These are the activations of a small neural network, seen along a few directions. Each row is one input.
Each table varies a few parts of the input and shows all the possible inputs, shuffled.
Descriptions start from the smaller parts, as in this example, which fits no table here: one of 2 separate values, together with either a single point or one of 11 places around a ring or (one of 6 places along a line, together with one of 8 places around a ring).
Shared parts are said once, and a part with two or three values counts as separate values.
In the rows, 128 means zero.

Other details of the inputs shift rows strongly along two fixed directions, in all tables alike. That doesn't count.

Rows:
R1: [195 162  99 145 110 138 148 129 136 101 164 112]
R2: [178 152 119 143 110 117 156  83 143 147 126 116]
R3: [106 117 161 108 146 105 122 104 119 145  88 133]
R4: [ 57  89 143 114 132 113 108 162 129  97 132 132]
R5: [103 154 120 168 140 139 111 191 112 121 141 124]
R6: [ 58 124 140 129 148 120 105 169 127 135 118 139]
R7: [193 179  97 150 116 163 129 147 116 115 176 118]
R8: [194 136 127  77 112 127 147  34 139 176 139 137]
R9: [ 98 132 104 153 119 142 115 193 121  77 160 133]
R10: [ 72 112 150 133 161 123 109 167 110 130 104 124]
R11: [102  90 139 113 133 118 131  99 142 166  89 139]
R12: [ 89 109 140 121 157 136 109 170 104 103 130 122]
R13: [171 192  86 180  98 146 145 154 133 110 151 129]
R14: [169  99 153  93 118 111 156  23 153 189  83 130]
R15: [ 97 111 148 116 121  98 131  97 142 149 106 131]
R16: [106 115 149  97 147 130 119 143 116 106 116 128]
R17: [117  71 147 103 134 120 123  94 135 130 114 128]
R18: [198 160  82 158 103 157 140 145 127 107 166 127]
Each input here is: one of 2 separate values, together with either one of 4 places along a line or one of 5 places around a ring.
The inputs of R15 and R4 match in every part but the choice among 2 separate values. If R10 is changed in the same way as R15 into R4, which row does it become?
Answer: R12
A walk changes only the place on the ring of 5. It starts at R13 and steps to R11. List the rest of the walk in order.
Answer: R14, R2, R15

Rows:
R19: [ 81  80 165  96 146  98 134 105 134 136  85 110]
R20: [147 157 117 167 124 131 126 160 123  94 147  93]
R21: [176 170  95 131 115 126 145 103 125 154 151 133]
R22: [158 144  95 139 125 139 124 172 123 114 171 132]
R23: [ 95 107 133 127 147 115 138 147 135 104 102 128]
R24: [ 74  84 137 139 135 119 110 148 124 109 106 127]
R25: [ 99 136 147 147 136 117 104 154 119 124 126 117]
R26: [132 132 111 131 129 148 118 163 130 111 169 125]
R27: [127 172 103 144 120 146 132 143 129 127 158 125]
R28: [156 161 117 115 136 136 149  99 122 150 114 132]
R29: [184 157  93 136 111 162 128 137 135 115 169 129]
R30: [181 178 116 142 117 138 149 109 104 149 152 109]
R31: [ 95  79 164  90 136 106 108  62 142 167  65 144]
R32: [156 141 120 138 118 138 151  96 156 159 139 128]
R33: [123 117 127 122 113 115 156  92 153 133 132 125]
R34: [152 104 145  92 134 125 119  83 117 152 131 117]
R35: [193 178  97 146 107 152 140  87 115 148 145 124]
R36: [130 143 131 148 127 128 122 169 105  84 163 112]
R37: [180 112 130 100 106 125 149  42 155 192 104 135]
R38: [ 66 100 136 154 149 133 116 194 124 114 107 133]
R39: [ 96  82 138 104 115 110 147  99 143 148 107 137]
R40: [129 150 116 141 112 138 131 157 132  85 171 125]
R41: [ 84 129 158 128 154 110 119 146 129 128 107 128]
R42: [152  83 147  72 129 134 132  32 129 169 108 143]
R43: [ 92  86 156  92 141 121 106 109 128 109  99 142]
R44: [176 116 133  85 138 134 135  78 130 147 119 138]
R45: [140 172 104 156 127 152 131 155 109 117 134 130]
R46: [165 184 107 147 134 149 123 143 123 119 144 107]
R47: [ 72 114 157 117 154 118 104 139 137 126  85 138]
R48: [ 93 101 132 119 149 144 106 176 112 101 131 140]
R49: [ 90  63 153  95 137 105 124  80 139 144  73 134]
R50: [ 95 112 130 122 125 108 126 168 120 101 148 141]
R51: [111 117 135 114 150 133 111 171 113 105 140 118]
R52: [ 89 111 118 141 128 106 133 174 131 110 136 130]
R53: [122 161 114 162 122 115 116 177 129 118 147 139]
R54: [147  96 158  95 140 107 153  55 137 189  91 124]
R55: [168 140 141 106 124 124 153 101 120 113 137 119]
R56: [137 166 114 155 104 136 123 149 138 126 143 139]
R57: [150 149 124 173 134 134 132 164 120 119 149 104]
R58: [185 147 109 138  98 142 140  96 114 112 149 128]
R59: [138 165 117 177 116 144 118 144 119 113 139 134]
R60: [195 146 110 168 108 146 142 101 126 147 142 129]
R61: [ 74 107 136 148 156 127 116 199 129 113 103 126]
R62: [ 57 125 141 138 131 121 106 166 140 121 126 133]
R63: [153 110 133  85 102 126 141  63 143 142 122 139]
R64: [197 156 117 117 113 133 146 104 124 113 132 127]
R65: [ 67 100 127 146 144 112 114 196 134 126 128 135]
R66: [ 65 101 138 103 128 122  98 139 127 149  99 138]
What do these inputs look like to the network?
Answer: one of 6 places along a line, together with either one of 3 separate values or one of 5 places along a line
The inputs of R28 and R44 match in every part but the place on the line of 6. If R46 is changed in the same way as R28 into R44, which row does it become?
Answer: R51
The inputs of R47 and R61 match in every part but the place on the line of 6. If R59 is changed in the same way as R47 into R61, which row does it become?
Answer: R60
Which other rows agree with R63 in the place on the line of 6? List them by row number.
Answer: R36, R40, R43, R50, R55, R58, R64
A walk changes only the place on the line of 6. It starts at R34 and steps to R36. List the rest of the walk in order.
Answer: R20, R57, R25, R30
A walk changes only the place on the line of 5. It starts at R24 and steps to R49. List the rest of the walk in order.
Answer: R23, R19, R20

Rows:
R67: [ 74  62 138 115 138 124 116 139 137 122 106 142]
R68: [177 194 104 169 108 133 147 127 137 121 158 131]
R69: [145 142 123 128 128 127 142 125 127  95 140 139]
R70: [183 199 106 163 119 134 146 126 125 118 145 130]
R71: [ 66  85 169 121 169 112 104 152 111 139  90 127]
R72: [ 65  77 136 104 136 113 121 134 144 118 113 137]
R73: [131 109 138 120 133 136 123 142 118 117 125 105]
R74: [ 76 125 127 154 151 135 107 232 110  60 146 117]
R75: [152 182  90 180  95 142 124 185 134 125 158 111]
R76: [135 139 119  99 134 155 104 133 104 143 161 138]
R77: [154 110 134  84 100 112 143  47 146 147 124 123]
R78: [160 110 132 123 118 128 146  45 147 194  99 144]
R79: [145 130 148 105 136 113 141  77 124 165  98 120]
What do these inputs look like to the network?
Answer: either a single point or (one of 2 separate values, together with one of 6 places along a line)
Which other rows does R73 become when the choice among 2 separate values takes its other values? List them by row number.
Answer: R71

Rows:
R80: [ 82  70 173  75 169 108 121  84 107 163  49 144]
R81: [109 144 138 163 119 103 132 156 136 108 125 105]
R82: [ 81 112 123 134 144 135 105 217 106  48 150 130]
R83: [ 36  69 150 152 146 101 111 194 151  98 105 114]
R84: [178 168 107 166 140 158 126 149 102 135 146 122]
R85: [ 99 116 103 152 106 140 127 180 152 112 145 130]
R86: [169 199 116 147 130 135 123 169 111 109 175 117]
R87: [ 52  71 162  83 158 121  97 134 117 132 125 124]
R88: [ 58 129 148 136 157 142  90 173  96 130 127 133]
R89: [ 29  91 156 162 150 110 102 199 139 113  84 130]
R90: [165 144 117 151 112 132 143 101 162 167 126 126]
R91: [219 139 139 116 131 128 156  62 120 166 125 111]
R92: [205 146 129 137  91 101 176  36 152 148 131 107]
R93: [190 180 126 125 137 138 146 108 103 126 114 130]
R94: [135 155  76 144  84 148 130 158 146 103 173 151]
R95: [ 90 167 132 138 144 128 106 193 101 106 142 128]
R96: [ 38  66 133  96 135 109 105 134 151 133 122 147]
R97: [146 178 107 145 118 132 131  98 139 164 130 153]
R98: [178  89 135  73 114 137 144  66 125 136 114 129]
R99: [202 167 126 148  97 108 173  25 136 160  98 130]
R100: [ 57 145 142 127 156 134 103 181  92 111 115 149]
R101: [178 134 128 132 137 148 135 102 121 156 137 118]
R102: [ 91 124 150 101 150 141 109 109 105 154 103 142]
R103: [179 158 101 160 130 157 131 174 111 116 177 106]
R104: [ 77 133 124 163 136 127 112 189 135 135 120 135]
R105: [149 150 103 110 107 147 130 147 115  80 164 141]
R106: [ 99 101 117 151 157 140 102 215 105  64 153 115]
R107: [143 113 110 132 128 159 126 148 115 107 156 132]
R108: [167 164  90 173  77 125 148 153 135  64 164 123]
R109: [ 81  49 150  99 111 106 132  90 159 127  84 143]
R110: [ 50  96 126 157 136 126 111 202 147 120 131 129]
R111: [187 154 134 133 139 131 137 109 111 153 117 109]
R112: [170 195 113 194 108 114 144 139 128 111 135 111]
R113: [ 57  70 169 126 143  89 124 125 157 149  76 118]
R114: [160 152 108 125 124 144 136 171 115  75 160 108]
R115: [167 179 123 140 139 136 134 159 103 108 133 111]
R116: [ 70  82 127 144 118 125 126 175 159  89 112 114]
R117: [117 141 147 125 149 134 107 132 112 143 145 120]
R118: [ 94  62 170  75 112  86 141  37 163 148  82 129]
R119: [167 179  93 129 114 144 130 168 114  84 187 121]
R120: [112  71 120  95 106 118 132  84 162 146 108 155]
R121: [112  65 156  48 123 125 120  41 132 155 108 154]
R122: [ 95  79 167  98 126  97 142  39 149 184  41 151]
R123: [ 38  84 145 130 151 114 108 142 136 161  69 155]
R124: [176 122 116  94 120 144 128  63 129 138 150 130]
R125: [164 137 107 115 113 116 141  67 160 168 149 128]
R126: [179 188  95 175 132 167 130 165  95 123 144 133]
R127: [177 142  84 147 112 167 130 165 109  93 173 134]
R128: [221 123 133  99 125 128 160  50 125 159 132 108]
R129: [ 82 137 134 116 143 130 108 186 113  96 150 126]
R130: [162 186 104 151 111 130 130 107 141 167 144 134]
R131: [119  82 188  55 159  98 131  48 130 176  82 129]
R132: [135 174 108 158 113 131 128 148 148 144 164 128]
R133: [217 137 134  91 127 123 161  45 129 150 136 114]
The inputs of R107 and R84 match in every part but one. If R85 is changed in the same way as R107 into R84, which row does it become?
Answer: R104
The inputs of R133 and R131 match in every part but one. If R87 is changed in the same way as R133 into R131, which row does it become?
Answer: R117
What do these inputs look like to the network?
Answer: one of 6 places along a line, together with either one of 4 places along a line or one of 5 places around a ring
Which other rows does R109 become when the place on the line of 6 takes its other values? List them by row number.
Answer: R83, R89, R113, R116, R122
A walk changes only the place on the ring of 5. It starts at R93 and steps to R80. List the rest of the walk in order.
Answer: R126, R102, R100
A walk changes only the place on the line of 4. It starts at R94 and steps to R120. List the rest of the walk in order.
Answer: R109, R108
A walk changes only the place on the ring of 5. It starts at R105 and steps to R82. List the rest of the walk in order.
Answer: R98, R127, R121
